These are the activations of a small network on made-up records, seen along a few directions, one row for each record.
After each row come some of the record's fields: MUDE, FEBI, NULAF, BIVOL, SAR, ZIR.
Not every record has every field; a missing one is left out.
Other fields move the rows too, some of them a lot.
(in the rows, 500 means zero)
Random noise pushes rows far along 3 fixed directions. That doesn't count. These rows show it; they differ only by the noise:
[592 528 332 452 487 657 509 460 441 448 434 431 436 471 329 479 641 425
 547 394 518 488 547 513]
[492 524 313 547 383 639 588 513 429 458 517 670 570 466 493 414 637 426
 574 690 588 537 550 581]
[458 549 303 418 516 657 471 517 448 507 419 432 445 520 325 602 618 468
 450 301 525 451 539 490]
[301 614 268 571 522 687 525 534 357 498 448 546 494 527 379 455 634 380
 500 468 629 480 554 570]
[487 492 314 400 402 616 512 554 506 520 482 588 545 506 451 641 603 534
 445 482 515 483 532 500]

[244 577 429 642 531 510 622 539 430 578 558 652 616 565 563 422 462 443
 586 641 623 555 510 636] : MUDE=pifiz, BIVOL=mobi, SAR=lape
[556 469 512 360 495 494 435 500 574 604 441 496 630 544 481 647 459 534
 459 449 434 514 471 461] : MUDE=kelu, BIVOL=mobi, SAR=lape
[380 568 323 517 577 631 497 478 421 472 421 401 488 564 329 509 650 415
 537 397 574 508 524 504] : MUDE=pifiz, FEBI=tob, NULAF=venol, BIVOL=pekal, SAR=lape, ZIR=fovo
[337 568 383 537 506 556 512 466 424 521 467 585 616 512 385 514 635 416
 611 559 608 576 591 578] : MUDE=pifiz, FEBI=tob, NULAF=sivug, BIVOL=pekal, SAR=lape, ZIR=fovo
[745 467 603 558 508 476 517 461 574 463 578 379 468 437 516 339 457 500
 592 551 496 534 456 449] : MUDE=pifiz, BIVOL=zud, SAR=naf
[728 462 439 506 537 724 507 377 453 393 430 355 317 498 374 469 599 519
 360 390 406 500 419 382] : MUDE=pifiz, FEBI=tob, NULAF=venol, BIVOL=mobi, SAR=naf, ZIR=pofim
[576 495 526 645 430 534 585 448 462 387 547 624 493 383 573 343 445 436
 531 706 416 531 567 568] : MUDE=kelu, BIVOL=mobi, SAR=naf
[453 522 419 416 497 675 459 495 428 446 433 425 382 531 369 630 488 500
 248 301 406 485 507 403] : MUDE=pifiz, FEBI=bada, NULAF=venol, BIVOL=mobi, SAR=lape, ZIR=fovo
[485 555 611 744 579 635 609 561 377 351 539 523 273 424 647 283 438 463
 390 640 506 464 449 501] : MUDE=pifiz, BIVOL=nedib, SAR=naf
[225 530 393 444 478 497 476 583 539 607 515 574 625 574 577 727 440 552
 357 438 459 459 499 518] : MUDE=kelu, BIVOL=mobi, SAR=lape
[365 607 529 727 662 581 533 453 294 318 439 461 251 427 426 381 399 423
 506 430 508 429 594 461] : MUDE=pifiz, FEBI=tob, NULAF=venol, BIVOL=nedib, SAR=naf, ZIR=pofim
[595 468 596 379 509 389 472 546 567 501 495 428 481 437 435 576 455 554
 566 408 452 518 529 473] : MUDE=pifiz, BIVOL=pekal, SAR=lape
[376 623 491 535 560 498 476 466 426 526 494 442 530 542 456 415 516 447
 557 460 605 490 514 541] : MUDE=kelu, BIVOL=zud, SAR=lape
[493 464 442 400 507 516 454 549 551 536 493 462 484 586 500 655 567 529
 379 440 506 489 440 506] : MUDE=pifiz, FEBI=bada, NULAF=sivug, BIVOL=fori, SAR=lape, ZIR=fovo
[645 456 503 382 404 472 495 427 513 449 484 443 546 499 406 641 518 557
 601 449 454 513 587 457] : MUDE=pifiz, FEBI=tob, NULAF=venol, BIVOL=zud, SAR=lape, ZIR=fovo
[400 567 412 592 477 617 521 502 428 469 497 599 545 487 525 386 624 442
 510 741 564 567 488 588] : MUDE=kelu, BIVOL=pekal, SAR=lape
[659 459 512 390 398 421 482 480 547 492 478 536 492 498 392 614 488 545
 589 463 424 523 602 435] : MUDE=pifiz, FEBI=tob, NULAF=venol, BIVOL=pekal, SAR=naf, ZIR=fovo
[540 557 473 656 684 671 544 446 386 466 500 348 396 511 437 267 596 370
 583 471 587 518 403 564] : MUDE=pifiz, BIVOL=nedib, SAR=lape
[686 473 526 521 388 440 601 413 547 398 472 602 534 439 491 483 453 475
 619 588 412 537 603 511] : MUDE=pifiz, FEBI=tibun, NULAF=venol, BIVOL=mobi, SAR=naf, ZIR=fovo
[285 520 396 554 356 516 523 690 524 599 658 813 729 569 825 555 473 618
 351 820 576 481 381 550] : MUDE=kelu, BIVOL=zud, SAR=lape
[364 505 583 517 512 364 479 599 522 610 570 644 608 546 603 497 445 546
 533 588 539 520 378 492] : MUDE=pifiz, BIVOL=pekal, SAR=lape
[520 544 553 642 634 537 516 406 459 468 503 339 384 471 423 237 497 328
 660 509 598 513 472 571] : MUDE=pifiz, BIVOL=fori, SAR=lape
[670 400 471 283 324 414 505 498 588 554 514 603 653 503 443 682 551 577
 590 583 467 578 610 488] : MUDE=pifiz, FEBI=tob, NULAF=sivug, BIVOL=pekal, SAR=lape, ZIR=fovo
[365 557 570 459 540 424 455 527 546 525 482 466 431 547 489 573 380 509
 427 434 503 406 517 463] : MUDE=kelu, BIVOL=fori, SAR=lape
[723 391 592 477 466 373 548 375 560 534 551 499 630 446 488 406 579 495
 665 621 448 526 520 525] : MUDE=kelu, BIVOL=mobi, SAR=naf
[686 498 489 418 406 479 494 413 518 474 479 442 487 483 456 610 581 537
 533 402 450 541 533 455] : MUDE=pifiz, FEBI=bada, NULAF=venol, BIVOL=zud, SAR=naf, ZIR=fovo
[452 598 499 539 634 469 464 436 419 495 418 323 403 483 284 422 520 393
 626 307 509 491 469 494] : MUDE=pifiz, BIVOL=pekal, SAR=lape
[719 462 466 482 360 576 577 451 448 393 501 447 395 357 454 467 528 465
 576 547 392 567 599 472] : MUDE=pifiz, BIVOL=pekal, SAR=naf
[510 501 551 326 488 407 451 597 623 584 455 422 494 487 449 665 425 574
 467 348 472 477 498 430] : MUDE=pifiz, BIVOL=pekal, SAR=lape
[596 437 526 467 380 456 529 537 602 577 541 661 552 520 696 541 509 592
 452 708 495 495 446 527] : MUDE=kelu, BIVOL=fori, SAR=naf
[337 559 521 588 680 418 461 445 446 580 486 366 538 542 421 375 562 415
 532 380 546 463 483 542] : MUDE=kelu, BIVOL=mobi, SAR=naf
[595 450 532 354 381 346 493 538 642 523 515 622 610 427 556 633 423 607
 562 629 416 518 547 473] : MUDE=kelu, BIVOL=pekal, SAR=lape
[568 408 558 262 461 385 381 602 704 675 600 522 680 582 662 748 458 692
 369 455 464 500 382 428] : MUDE=kelu, BIVOL=zud, SAR=lape
[439 534 537 468 505 454 471 482 535 460 477 466 407 539 459 559 399 494
 465 445 493 433 533 452] : MUDE=pifiz, FEBI=tibun, NULAF=venol, BIVOL=fori, SAR=lape, ZIR=fovo
[850 492 573 447 532 473 472 368 511 469 532 363 488 455 475 376 563 425
 668 486 470 576 455 511] : MUDE=kelu, BIVOL=zud, SAR=lape
[279 542 417 534 491 480 521 633 490 529 525 660 595 571 562 503 522 523
 494 616 600 489 495 533] : MUDE=pifiz, FEBI=tob, NULAF=venol, BIVOL=pekal, SAR=lape, ZIR=fovo
[810 458 630 456 411 427 560 426 503 357 472 435 405 325 401 374 446 476
 712 606 404 562 613 505] : MUDE=pifiz, BIVOL=pekal, SAR=lape
[780 455 525 582 434 538 536 440 496 396 560 508 488 440 608 320 551 505
 579 715 489 550 462 534] : MUDE=kelu, BIVOL=zud, SAR=naf
[291 556 471 444 532 426 500 596 471 637 462 527 578 536 432 612 510 447
 543 422 570 488 536 505] : MUDE=pifiz, BIVOL=pekal, SAR=lape

Here are new rows. What are their fields?
[508 499 380 518 545 562 470 496 495 541 513 453 484 548 499 575 547 517
 404 392 418 458 446 524] : MUDE=kelu, BIVOL=mobi, SAR=naf
[424 613 553 528 518 461 524 506 418 494 483 439 484 473 384 510 475 469
 563 429 568 461 559 510] : MUDE=pifiz, BIVOL=zud, SAR=lape
[392 496 500 466 465 445 485 578 551 590 516 636 574 584 589 631 456 570
 448 606 524 438 466 536] : MUDE=kelu, BIVOL=fori, SAR=lape
[720 440 599 353 520 344 409 463 612 508 461 359 491 462 425 498 457 494
 658 417 389 492 491 420] : MUDE=kelu, BIVOL=pekal, SAR=lape
[512 485 477 416 491 559 478 453 497 484 456 392 379 467 441 577 440 611
 352 337 376 437 563 420] : MUDE=kelu, BIVOL=mobi, SAR=naf
[339 613 494 711 560 570 539 506 419 470 491 558 402 515 565 298 497 416
 461 657 598 456 495 584] : MUDE=kelu, BIVOL=fori, SAR=naf
[469 500 424 563 484 617 500 498 440 516 608 566 487 474 536 387 597 447
 456 612 546 609 379 550] : MUDE=pifiz, BIVOL=pekal, SAR=lape
[254 515 494 605 471 493 583 601 474 571 592 738 653 534 623 523 425 512
 511 732 625 507 493 547] : MUDE=pifiz, BIVOL=nedib, SAR=lape
[577 516 564 487 502 388 455 503 560 512 538 490 581 490 578 450 440 508
 586 558 503 502 463 496] : MUDE=kelu, BIVOL=zud, SAR=lape
[491 484 521 579 448 601 542 519 511 518 657 582 589 496 640 398 510 504
 455 655 566 549 400 554] : MUDE=pifiz, BIVOL=zud, SAR=lape
[274 566 650 583 660 498 535 590 500 518 531 472 406 527 576 414 375 513
 450 410 551 407 431 463] : MUDE=pifiz, BIVOL=nedib, SAR=lape
[496 493 469 438 518 407 460 528 537 535 520 540 600 531 508 611 474 539
 540 423 564 507 511 509] : MUDE=pifiz, FEBI=tob, NULAF=venol, BIVOL=zud, SAR=lape, ZIR=fovo
[563 443 376 395 394 571 535 572 585 533 542 636 629 503 581 585 653 557
 465 640 550 582 483 540] : MUDE=pifiz, FEBI=tob, NULAF=sivug, BIVOL=pekal, SAR=lape, ZIR=fovo
[422 473 571 598 542 490 494 533 541 541 550 493 448 518 550 480 403 492
 467 555 543 481 491 498] : MUDE=pifiz, BIVOL=fori, SAR=naf
[416 545 510 420 600 490 429 484 526 573 406 340 441 559 442 587 455 551
 396 236 434 450 502 433] : MUDE=kelu, BIVOL=mobi, SAR=naf
[465 518 589 492 461 349 495 519 567 512 516 565 520 490 564 512 393 488
 563 625 500 453 536 516] : MUDE=kelu, BIVOL=fori, SAR=lape
[603 531 593 573 667 483 461 421 439 481 432 313 413 478 381 257 446 392
 573 412 508 484 527 488] : MUDE=kelu, BIVOL=mobi, SAR=naf
[362 535 472 498 558 523 429 575 491 583 538 463 531 570 582 551 565 620
 327 436 568 490 303 526] : MUDE=pifiz, BIVOL=zud, SAR=lape
[543 485 548 534 459 453 502 462 437 426 384 519 564 479 403 440 436 395
 655 536 488 529 592 527] : MUDE=pifiz, FEBI=tob, NULAF=venol, BIVOL=mobi, SAR=lape, ZIR=fovo
